These are the activations of a small neural network, seen along a few directions. Each row is one input.
In each table, some parts of the input vary, and every possible input appears once, in random order.
Descriptions start from the smaller parts, as in this example, which fits no table here: one of 6 places along a line, together with either a single point or one of 11 places around a ring or (one of 3 separate values, together with one of 5 places around a ring).
Shared parts are said once, and a part with two or three values counts as separate values.

Other details of the inputs shift rows strongly along three fixed directions, in all tables alike. That doesn't count.

A family of inputs:
R1: [ -9  29 -30   4  18 -23   5 -24   7   3  14  -4   3]
R2: [  4   4  -6 -20  -2  23   0 -11  -1 -13 -13  -5   6]
R3: [ 51   8 -18  12 -13  12   8 -16  -3  22  17 -16  -6]
R4: [-45   6   1 -13  33 -42 -14   9   0  -6  -8  19  -3]
R5: [  5 -17  13  12 -12   1 -12  22   3  14   5   1   2]
R6: [-44 -17  33 -14   7   2   2  16  -7 -13 -30   3  -3]
R7: [ -2  -1  -2  -2 -11  20  13 -13   4 -22 -14  -5  -8]
R8: [ -1  24 -37  -1  20 -23   4 -10  11 -13   7  11  -3]
R9: [ -7  28 -33   4  21 -24  13 -17   7   0  14  -2   8]
R10: [  4 -18  11   9  -6   7 -13  22   0  20   4   5   1]
R11: [ -4  25 -34  -2  17 -22  -3 -16  11 -11   7   9  -7]
R12: [  8 -11  27   9  -6  -4   0   8  -4  19  13   2  -4]
R13: [ -1   5   0 -11  -5  27   6 -12   4 -13 -14   4  -2]
R14: [ -1   2  -2  -5   1  28   9 -12   3 -14 -17  -2  -8]
R15: [-10  29 -37  -1   9 -23  -2  -9  13  -5   4  -1  -7]
R16: [ -4   1 -17  23   8 -35 -20  15  17  16  33  19  -9]
R17: [  1   5 -10 -16  -6  18   7  -9  -5  -7 -22 -10   2]
R18: [ 40  10 -21  23 -26  25   0  -3   4  13  18  -8 -11]
R19: [  0   9 -26  19  19 -38 -13  23  -4  23  22  12  -8]
R20: [-42   4  -3 -13  35 -43  -7  15  -1  -8  -8  21   2]
R21: [  4 -14  14  21  -9   2  -6  20  -8  10   3  -3 -12]
R22: [-32 -19  36 -28   7  -8  -9  10 -10 -22 -22   6  12]
R23: [ -5   7  -2 -11 -11  27   9  -8   4  -9 -14  -2  -2]
R24: [  4 -17  22  15  -2   1  -5   7  -2  20  14  -1  14]
R25: [  7 -12  19   8  -2  -5  -8   6 -17  18  16  -9  13]
R26: [ 10 -18  13   5 -11  -8 -16  15 -13   6  10  -1   2]
R27: [ -8  24 -36  -1   9 -25  -1 -15  11 -10   7   4  -8]
R28: [ 11 -17  22   6  -4  -2  -2  11   6  22  12   1   3]
R29: [-33 -17  28 -21   4 -14   4  21 -13 -18 -33  -1  14]
R30: [  3  -9  25  18  -5   0  -2   4 -11  17  16   0   6]
R31: [  7 -12  12   5 -11  -5 -16  21 -12  11   7  -6   2]
R32: [  3   1   0  -3  -3  24  11 -15   4 -22 -14  -1  -8]
R33: [  2  -1  -3 -13  -3  29   4 -10  13 -10 -15   3   6]
R34: [  9   5   1 -19  -1   8  25 -14   0  -9 -17 -12  10]
R35: [  9 -14  21  13  -6   0 -12  13  -8   5   9  12  -5]
R36: [ -1   4   9 -10  -3  19  23 -18   8 -10 -12 -12  -5]
R37: [ 53   2 -30  19 -18  12   7  -5  -7   7  13  -9  -3]
R38: [ -1   5  -8 -21  -8  22   2  -7  -1  -9 -14 -11   5]
R39: [ 11 -20  18  11  -3   1 -14  15   2   8   8  11   2]
R40: [ -1   3   1  -8 -16  19   9 -14   6 -20 -11  -1  -1]
R41: [  2 -13  23  23   1   1   1   5 -13  15  12  -7   0]
R42: [  4   6   5 -25  -6  14  13 -18   4  -8  -9 -14   9]
Each input here is: one of 6 places along a line, together with either one of 2 separate values or one of 5 places around a ring.
Changing only the place on the line of 6 turns R6 into R19. The same change can be made to R14. Which row results? -> R20
Changing only the place on the line of 6 turns R16 into R26. The same change can be made to R28. Which row results? -> R42
Which other rows does R27 become when the place on the ring of 5 takes its other values? List them by row number. -> R4, R11, R15, R17
Which other rows does R41 become when the choice among 2 separate values takes its other values? List them by row number. -> R36

A family of inputs:
R43: [-13 -29  51 -17  -7   9   5   8 -15  -5 -23  -5  16]
R44: [ -8   8  -1  -7   3   0   8 -10   6  -3  -2  -4   7]
R45: [ -6   6  -5  -4   4  -1   4  -6  -2 -13 -10   0  -3]
R46: [  1 -16  18  14  -7  -6 -15  21  -2  12  12   8  -4]
R47: [ 44  -2  -5  11 -23  36   9 -13  -6  12   7 -20   5]
R48: [ -8   3  -8 -11   3   5  -2  -2   3  -9 -10   5   1]
R49: [ -1 -16  18  11   0 -13 -10  20 -17  11   1   4  -5]
R50: [ 46  -3  -2   7 -21  33   9 -14  -4  10   9 -16   2]
R51: [ -8   6  -6 -11   4  -4   5  -5  -2  -6  -8  -6   7]
R52: [ -2 -16  18   5   3 -18 -12  21 -18  14   5  -1   5]
R53: [ -7   3  -8 -10  -2   2  -3  -2   5 -13  -8   4   1]
R54: [-11   7   0  -1   1   4   7  -9   5  -7  -5  -1  -5]
R55: [-12   7   1  -8   3   0   6  -9   4  -5  -2  -5   6]
R56: [  0  14 -26  18  10 -18 -13   3  19  15  28  11 -14]
R57: [ -1 -17  17   6   1  -9 -16  26 -11  11   1   8  -3]
R58: [ -8   7  -1   0   2   5   7 -11   5  -9  -4   0  -4]
R59: [ -7   4  -1   0   4   5   9 -10   6 -11  -3   2  -2]
R60: [-11   6  -2  -2   1   4  10  -6   6  -6  -5  -2  -5]
R61: [-9  4 -4 -5 -4  8  0 -6 13 -9 -2  4 -1]
R62: [  4  17 -28  13  14 -31  -7   2   4  15  24   5  -2]
R63: [ -9   5  -7  -6   3  -1   8  -2  -1  -9 -11  -2  -4]
R64: [ -9   3   1 -17   6  -7   4  -6  -2 -11  -9  -2   6]
R65: [ 48  -5 -10  14 -19  33   9  -8 -10   2   0 -12  -3]
R66: [-10   6  -1  -6   1   9   2  -3  11  -7  -5   4  -3]
R67: [ -5   5  -3 -14   6  -7   6  -7   0  -8  -8  -2   7]
R68: [ -8   2  -8 -10   1   3  -2  -1   7 -10 -11   2  -1]
R69: [ -7   4  -7 -10  -3   1  -2   0   5 -14  -9   3  -1]
R70: [  8 -15  16   7   2 -16  -8  17 -15  16   6   1   6]
R71: [ 10  20 -27  19  11 -24  -5  -5  12  20  33   5  -5]
R72: [  0 -16  18  12   0  -1 -15  19  -5  17  10  10  -3]
Describe the family of inputs behind these rows. -> one of 2 separate values, together with either one of 4 places along a line or one of 5 places along a line or one of 6 places along a line
Which other rows does R63 become when the place on the line of 4 takes its other values? List them by row number. -> R45, R49, R65
